Each row below is a small network's average activation on inputs in which a field has the value named, seen along a few directions.
Values that are neighbours, or in one group, have similar rows; names and order tell nothing.
In the rows, zero is written as 500.
Random noise pushes rows far along 2 fixed directions. That doesn't count. These rows show it; they differ only by the noise:
[360 758 518 564 616 353 477 551 367 592 521 475 791]
[503 520 463 616 591 369 601 547 415 490 512 293 675]
[433 572 511 519 510 480 447 449 371 574 520 579 605]
[641 316 403 691 601 342 753 580 467 380 503  49 611]


Field T:
t4: [537 468 464 529 471 639 432 401 488 485 392 518 350]
t14: [467 645 526 425 537 513 511 568 635 524 466 528 504]
t2: [448 596 467 656 551 465 559 492 390 501 498 416 640]
t15: [649 323 357 588 628 427 733 602 690 367 433  73 410]
t10: [471 511 459 584 503 579 486 418 412 471 445 474 528]
t1: [612 303 455 576 477 496 574 454 423 451 476 392 478]
t8: [449 573 575 449 462 477 357 454 429 608 547 682 550]
t7: [591 400 542 385 429 561 546 526 674 406 569 557 346]
t3: [597 243 530 400 410 522 515 508 608 425 602 536 302]
t11: [572 421 520 492 442 428 563 609 533 452 567 421 530]
t13: [428 685 511 492 631 280 634 718 680 455 495 264 620]
t9: [567 421 509 522 498 421 533 564 501 510 577 431 533]
t6: [485 568 521 492 650 262 667 735 685 395 572 249 660]
t12: [492 635 494 477 490 604 406 472 516 537 381 576 433]
t5: [455 601 421 670 654 422 623 593 450 441 381 193 676]
T is arranged as a ring.
Question: Going along T from t13 by way of its neighbour t14, in what order are t8, t3, t11, t6, t12 met?
Answer: t12, t8, t11, t3, t6
Question: Name the neighbours of t2, in listed order.
Answer: t10, t1

Field L:
l6: [499 686 421 616 660 440 580 615 467 433 351 262 642]
l2: [474 447 529 520 405 647 350 272 264 562 532 763 488]
l5: [620 197 458 623 419 462 632 416 408 514 572 332 416]
l1: [432 696 601 325 506 462 428 563 575 487 592 712 546]
l13: [344 692 630 332 440 473 355 580 561 587 611 808 576]
l9: [325 796 409 717 754 286 569 680 450 501 354  86 832]
l14: [488 507 527 489 467 352 486 579 466 554 620 506 624]
l12: [330 787 483 615 605 489 451 467 333 553 417 504 768]
l8: [632 469 422 524 533 582 604 522 597 418 384 334 407]
l10: [573 354 430 505 491 582 598 488 693 472 413 346 264]
l11: [398 854 546 478 733 249 612 732 695 496 549 303 744]
l4: [409 525 477 591 527 519 441 417 332 513 432 585 555]
l7: [524 521 529 511 576 278 661 684 577 529 618 285 647]
l15: [509 725 510 526 653 357 617 739 677 376 487 232 652]
l3: [621 240 502 526 455 434 507 472 444 490 560 436 507]
L is arranged as a ring.
Question: Going along L from l7 by way of its neighbour l13, in what order are l2, l1, l9, l8, l10 met?
Answer: l1, l10, l8, l9, l2
Question: Name the neighbours of l3, in listed order.
Answer: l5, l14
